Each row below holds a small network's activations on one input, seen along a few directions.
In each table, some parts of the input vary, and every possible input appears once, in random order.
Descriptions start from the smaller parts, as in this example, which fits no table here: ring(8) and (point or (values(2) and line(4)) or ring(9)).
Shared parts are said once, and a part with two or three values counts as separate values.
In the rows, zero is written as 128.

Other details of the inputs shift rows strongly along two fixed directions, in all tables alike. That doesn't count.

Table:
R1: [131 113  73  95 116  40 106 101  89 181  95]
R2: [153  82 154 186  84 168 161 149 171  66 142]
R3: [142 133 166 160  81 141 187 159 183  85 164]
R4: [112 103 103  88 207  97 102 112  47 164 119]
R5: [132 135 188 171 119 165 160 160 183  71 139]
R6: [132 132 120 184  45 164 167 104 191  94 152]
R7: [202 168 119 153 120 104 216 103 121 171  80]
R8: [156 138  97  44 110  81  97 135  59 180  97]
R9: [ 70 111  93 105  56  82  59 114 173 113 182]
R10: [138 118 114 117 182  83  69 141  53 164  99]
R11: [216 139 126 165 145 125 209 130  79 131  87]
R12: [140  92  76 108 132  57 102 125  53 165 100]
R13: [158 162 129 138 172 140 227  73 126 178  75]
R14: [111 156 102  97 150  54  95 114  84 192 100]
R15: [ 78 108 137 108 153 128  22 143 175  95 167]
R16: [109 130  83 102 191  93  99 137  58 176 104]
R17: [ 36 129 116  97 120 112  69 145 169 131 181]
R18: [ 83 137 108 104  70  84  56 127 170 128 202]
R19: [ 73  79 118 100  79  75  76 156 148  97 177]
R20: [202 131 145 166 202 175 171  73 115 148  68]
R21: [ 91 105 153 135 126 125   8 146 148 102 173]
R22: [ 91  97 135  96 102  80  68 172 137  89 198]
R23: [186 177 138 127 119 175 198 125  73 159  50]
R24: [112 132 106  28 163 116 107 105  63 188  92]
R25: [118 110 184 151 151 188 175 132 191  81 153]
R26: [ 96 150 143 176 108 194 176 136 189 112 153]
R27: [187 141 125 170 198 167 192 128  98 139  63]
R28: [120 102 179 169 149 207 167 134 174  87 159]
R29: [149 143 191 178 118 170 130 133 201  70 130]
R30: [139 112 146 134  29 198 174 146 158  84 131]
R31: [ 52 156 122 109  90  97  51 126 168 124 185]
R32: [ 48 129 126  48 100 151  64 166 143 115 163]
R33: [174 151 118 160 190 159 210 128  85 128  70]
R34: [ 98 127 176 145 133 178 197 129 188  92 160]
R35: [ 81  63 116 115  86  97  65 160 123  80 184]
R36: [101 170 127 178 103 200 164 115 195 105 156]
R37: [107 171  63  90 172  80  91  91  99 187 101]
R38: [203 159 114 171 118 122 208 105 104 178  87]
R39: [124 156 111  47 131  93  89 135  56 177  80]
R40: [ 97 160 150 150 111 184 181  86 211 109 163]
R41: [ 62 107 144 118 120 112  55 173 117  91 188]
R42: [164 108 169 184  97 171 157 163 169  80 164]
R43: [ 46 102 139  55 104 173  63 142 126 130 185]
R44: [116 144 111  93 167  53  98 137  67 169 100]
R45: [156  83  91  97 150  49  86 126  76 147  89]
R46: [ 68  83 103 121  60  94  64 136 148 127 184]
R47: [120 128 167 162 144 186 166 159 192  71 140]
R48: [181 116 172 192  95 176 128 136 187  79 155]
R49: [ 35 103 129 105 124 134  71 121 152 146 202]
R50: [179 165 137 172 156 135 208 126  83 152  68]
R51: [ 99 119 170 162 131 196 189 131 170  98 166]
R52: [139 128 164 186 141 209 129 134 193  76 138]
R53: [236 112 119 183 138 135 166  88 110 129  49]
R54: [108 149 153 127  88 234 171 157 162  95 135]
R55: [145 113  82  45  97  78 101 122  61 166  75]
R56: [100 146 158 155 127 175 188 157 189  82 147]
R57: [104 144  76  96 175 102  90  67  82 202 124]
R58: [ 47  91 146  81 153 117  79 143 143  94 195]
R59: [201 140 150 148 205 155 179  71 131 143  61]
R60: [108 138 160 152 137 177 184 158 180  60 146]
R61: [209 146 123 168 135 122 212 128  87 154  87]
R62: [216 158 124 122  98 162 203 126  77 161  69]
R63: [ 54 147 117 126  89 116  43 128 150 130 191]
R64: [114 149  95 114 150  71  88 115  63 201 103]
R65: [176  91  92 104 151  52  58  98  91 148  78]
R66: [149 150  65 112 124  65  81  96  75 196 126]
R67: [ 80  72 121  98  88  78  73 158 140  74 178]
R68: [186 166 145 152 169 118 212 126  91 123  61]
R69: [185 116 107 102 163  55  52 112  90 161 102]
R70: [229 138 137 157 155 114 199 128 107 137  73]
Description of these inputs: values(2) and line(5) and (point or line(6)).
Changing only the line(5) part turns R18 into R40. The same change can be made to R3. Which row results?
Answer: R34
Changing only the line(5) part turns R44 into R56. The same change can be made to R5. Which row results?
Answer: R47
Change only the values(2) part in R19. List by row number the other rows that result.
Answer: R12
Change only the line(6) part in R51. List by row number the other rows that result.
Answer: R4, R20, R28, R49, R57
List by row number the other rows that have the line(5) part and the values(2) part in common with R38.
Answer: R11, R42, R48, R61, R62, R66
Start at R24 and move only the line(5) part, one step at a time. The first step leads to R32. Which rows follow, in order?
Answer: R39, R8, R55
List by row number the other rows that have the line(5) part and the values(2) part in common with R10.
Answer: R21, R23, R41, R50, R63, R64
Change only the values(2) part in R7. List by row number the other rows that result.
Answer: R38

Table:
R71: [180 140 121 139 168 129 145  97 105 152  78]
R72: [109 108 149 135  60 154 130 147 174  90 171]
R73: [167 129 121 129 167 128 164 115  88 146  73]
R74: [105 123 147 150  78 143 122 135 188  83 171]
R75: [ 76 140 145 136 101 175 132 135 186 103 177]
R76: [178 149 157 168  82 169 212 129 164 105 109]
R77: [160 144 166 185 128 187 204 130 160  96 108]
R78: [ 98 114 120 109 150  96  82 137 102 140 151]
R79: [117 113 107 107 108  83  73 119 120 148 142]
R80: [ 99 119 156 139  93 151 131 160 180  83 170]
R81: [140 158 153 155 115 200 225 115 162 113 111]
R82: [ 95 116 161 152 113 149 127 137 186  85 181]
R83: [102 114 125  97 149 102  74 143 108 133 134]
R84: [ 76 139 150 137 102 169 129 125 193 104 175]
R85: [165 131 121 128 167 119 174 114  86 149  88]
R86: [ 78 138 110  94 138 116  84 125 108 159 145]
R87: [ 99 115 151 153  98 146 125 142 190  86 173]
R88: [112 103 118  91 141 118  68 132 104 135 136]
R89: [111 119 100 106 117  87  77 132 111 136 142]
R90: [103 110 119 111 154  97  68 125 119 136 137]
R91: [117 113 102 105 106  88  76 130 113 148 145]
R92: [111 122 111  93 113  86  80 140 107 134 137]
R93: [162 147 169 171 128 175 219 134 162  96 118]
R94: [169 138 117 142 172 123 157 113  98 149  79]
R95: [180 144 127 124 162 134 150 115  95 149  76]
R96: [180 143 111 139 123 112 162 111  91 163  83]
R97: [174 149 110 140 133 111 162 113  89 151  81]
R98: [168 130 111 129 151 116 172 119  90 149  80]
R99: [105 112 103 109 137  90  80 138 113 140 145]
R100: [114 113 113 104 146 114  61 129 112 139 141]
R101: [ 96 116 156 151 112 155 130 147 179  85 184]
R102: [177 142 122 137 163 137 146 111  90 154  79]
R103: [108 110 105  93 111  92  83 135 103 132 138]
R104: [168 142 113 142 154 114 166 119  90 155  82]
R105: [ 81 139 114  80 138 113  87 130 113 155 141]
Describe the family of inputs behind these rows.
Answer: line(5) and (point or line(6))
Changing only the line(5) part turns R94 into R77. The same change can be made to R99. Which row results?
Answer: R104
Change only the line(5) part in R93. List by row number the other rows that result.
Answer: R78, R82, R85, R101
Start at R71 and move only the line(6) part, one step at a time. The first step leads to R90. Which rows follow, in order?
Answer: R82, R87, R74, R79
List by row number the other rows that have the line(5) part in common with R83.
Answer: R76, R80, R92, R93, R95, R105

Table:
R106: [149 114 101 104 153 107 101 116  95 146 102]
R107: [147 122  99 113 151 112  97 125  87 147 102]
R108: [157 129 114 107 130  81 104 115  99 158 109]
R109: [111 114 129  91 161  96  91 142 101 136 132]
R110: [185 135 144 162 104 154 188 113 149 120 116]
R111: [127 118 120 111 169 109 114 134  75 152 107]
R112: [ 51  77 119  80 109 101   5 147 139 106 187]
R113: [172 149 147 164 123 166 177 131 147 103  93]
R114: [181 154 151 169 101 149 182 126 145 118 108]
R115: [161 132 134 166 101 140 205 117 149 113 105]
R116: [134 121 114 108 171 110 114 137  77 152 115]
R117: [123 140 103 120 180 114 106 111  97 166 118]
R118: [153 126 161 155 144 167 198 126 138 109 108]
R119: [133 125  94 122 126  81 118 123  85 155 107]
R120: [143 146 148 167 153 171 192 100 159 124 108]
R121: [ 58 116 114 103 154 106  43 129 121 144 166]
R122: [165 144 127 171 102 146 202 128 141 112 114]
R123: [119 154 138 126  97 185 183 126 155 122 135]
R124: [110 145 102  84 133 120 125 110  85 174 104]
R125: [ 60 107 115 101  84  80  42 166 144 110 191]
R126: [136 112 116 100 174 106 119 128  84 150 115]
R127: [133 131 124 106 171 101 112 141  81 148 108]
R128: [ 28 113 175 133  92 167  71 157 235  59 235]
R129: [166 134 128 162 103 140 204 120 150 112 114]
R130: [156 128 104 118 129  95 102 119  87 163 117]
R131: [149 125 109 121 126  93 102 117  86 164 109]
R132: [ 97 102 168 148  59 158 111 144 201  79 194]
R133: [165 135 144 168 121 173 176 125 142 107  94]
R134: [ 92 146 159 156 124 167 129 138 187  95 166]
R135: [150 149 143 165 156 172 193 104 159 122 116]
R136: [ 61 106 161 139  46 140 103 166 221  52 218]
R137: [116 157 105  79 134 111 123 118  92 171 103]
R138: [137 119 115 103 144 102  92 126 112 133 107]
Describe the family of inputs behind these rows.
Answer: values(3) and (point or (values(2) and line(5)))
Changing only the values(3) part turns R116 into R127. The same change can be made to R135. Which row results?
Answer: R128
Change only the line(5) part in R117. List by row number the other rows that result.
Answer: R107, R116, R122, R130
Change only the values(3) part in R115. List by row number the other rows that result.
Answer: R129, R136

Table:
R139: [187 154 106 138 134 102 184 110  92 158  68]
R140: [196 128 124 153 179 110 175 119  85 138  70]
R141: [ 72  76 148 115 111 122  24 165 159  81 201]
R142: [153 154 120 127 194 138 187 103  93 160  71]
R143: [176 163 121 133 180 138 169  99  95 171  69]
R144: [121 110  86  84 134  62  50 110  85 171 128]
R145: [107 137 166 148 132 202 163 127 178  95 143]
R146: [ 55 101 124 108  89 121  31 150 169 107 199]
R147: [ 90 128  94  80 178  71  60 124  73 178 133]
R148: [141 139 152 156  73 166 159 134 177  91 140]
R149: [ 99 120  84  90 149  60  58 121  81 168 134]
R150: [132 127 152 169  84 150 176 127 183  95 151]
R151: [136 127 158 143  76 183 170 148 163  89 141]
R152: [128 128 158 147  79 168 185 153 160  90 143]
Changing only one part turns R150 into R144. The same change can be made to R142. Which row results?
Answer: R145
Describe the family of inputs behind these rows.
Answer: values(2) and (point or line(6))
Change only the values(2) part in R139. List by row number the other rows that result.
Answer: R148
